Each row below is a small network's average activation on inputs in which a field has the value named, seen along a few directions.
Values that are neighbours, or in one group, have similar rows; names and order tell nothing.
In the rows, zero is written as 500.
Random noise pushes rows far along 3 fixed directions. That doesn't count. These rows show it; they differ only by the noise:
[778 798 355 266 447 614 495 285 688 554 523 520 691 439 396 173 445 536]
[497 579 501 472 430 470 450 548 439 444 496 486 606 555 524 585 445 582]
[767 532 526 440 416 700 351 502 778 541 451 499 592 585 403 437 389 592]
[378 723 534 525 466 273 373 593 236 319 590 521 585 501 625 634 438 553]
[360 569 417 420 422 405 625 505 285 459 479 452 657 538 550 617 511 582]


RUTEV, 10 values:
moli: [411 619 430 428 450 422 533 510 295 475 579 508 619 400 535 458 504 569]
norem: [688 353 361 494 450 673 614 342 749 700 420 383 510 289 349 337 631 371]
fesif: [408 540 443 514 649 342 639 410 424 400 573 441 370 502 597 449 709 424]
vuluv: [572 426 643 562 708 550 438 366 629 497 530 557 393 425 498 403 336 359]
keguk: [298 123 303 613 385 517 635 617 264 690 342 461 569 590 494 551 487 522]
nin: [381 752 446 468 483 341 476 482 412 481 452 663 427 468 422 428 459 420]
zuvog: [549 282 678 586 609 854 417 459 702 477 523 699 349 685 460 662 575 601]
bogob: [627 295 202 336 445 704 947 420 617 610 507 316 631 418 459 436 753 594]
fuz: [571 834 653 420 556 369 498 360 629 640 572 445 454 439 411 168 536 412]
buk: [248 609 437 387 618 199 643 434 193 402 530 535 382 322 671 439 503 265]
A value of RUTEV combines one of 2 hidden first parts with one of 5 second parts; all combinations occur once.
Q: buk and bogob share the first part; buk and vuluv share the second. Which value has the first part of vuluv and the second part of bogob?
A: moli
Q: fesif and fuz share the first part; fesif and zuvog share the second. Which value has the first part of zuvog and the second part of fuz?
A: nin

NAGOZ, 10 values:
malen: [569 587 704 644 650 430 191 676 575 267 687 592 315 504 649 505 463 528]
rufe: [383 513 439 491 359 383 636 574 369 504 427 409 657 602 508 747 435 622]
pufo: [169 579 473 502 589 325 746 463 129 397 626 502 553 448 617 590 698 546]
zov: [552 325 693 736 700 506 290 557 603 449 527 513 282 518 561 530 371 313]
turi: [708 501 386 442 476 731 449 352 742 680 374 670 504 584 284 228 366 423]
biri: [697 299 207 329 355 759 657 441 651 652 415 394 617 419 438 349 666 588]
fime: [317 328 493 515 434 514 663 519 457 642 301 487 510 640 388 628 493 503]
muli: [489 679 611 492 459 324 354 598 362 292 662 435 521 392 673 678 517 566]
vebe: [719 436 520 455 351 737 484 544 805 685 413 439 661 479 347 444 378 572]
tabe: [283 503 529 478 589 335 590 405 274 457 478 505 349 527 547 535 630 390]
A value of NAGOZ combines one of 2 hidden first parts with one of 5 second parts; all combinations occur once.
Q: muli and rufe share the first part; muli and biri share the second. Which value has the first part of biri and the second part of rufe?
A: vebe
Q: zov and pufo share the first part; zov and tabe share the second. Which value has the first part of tabe and the second part of pufo?
A: malen
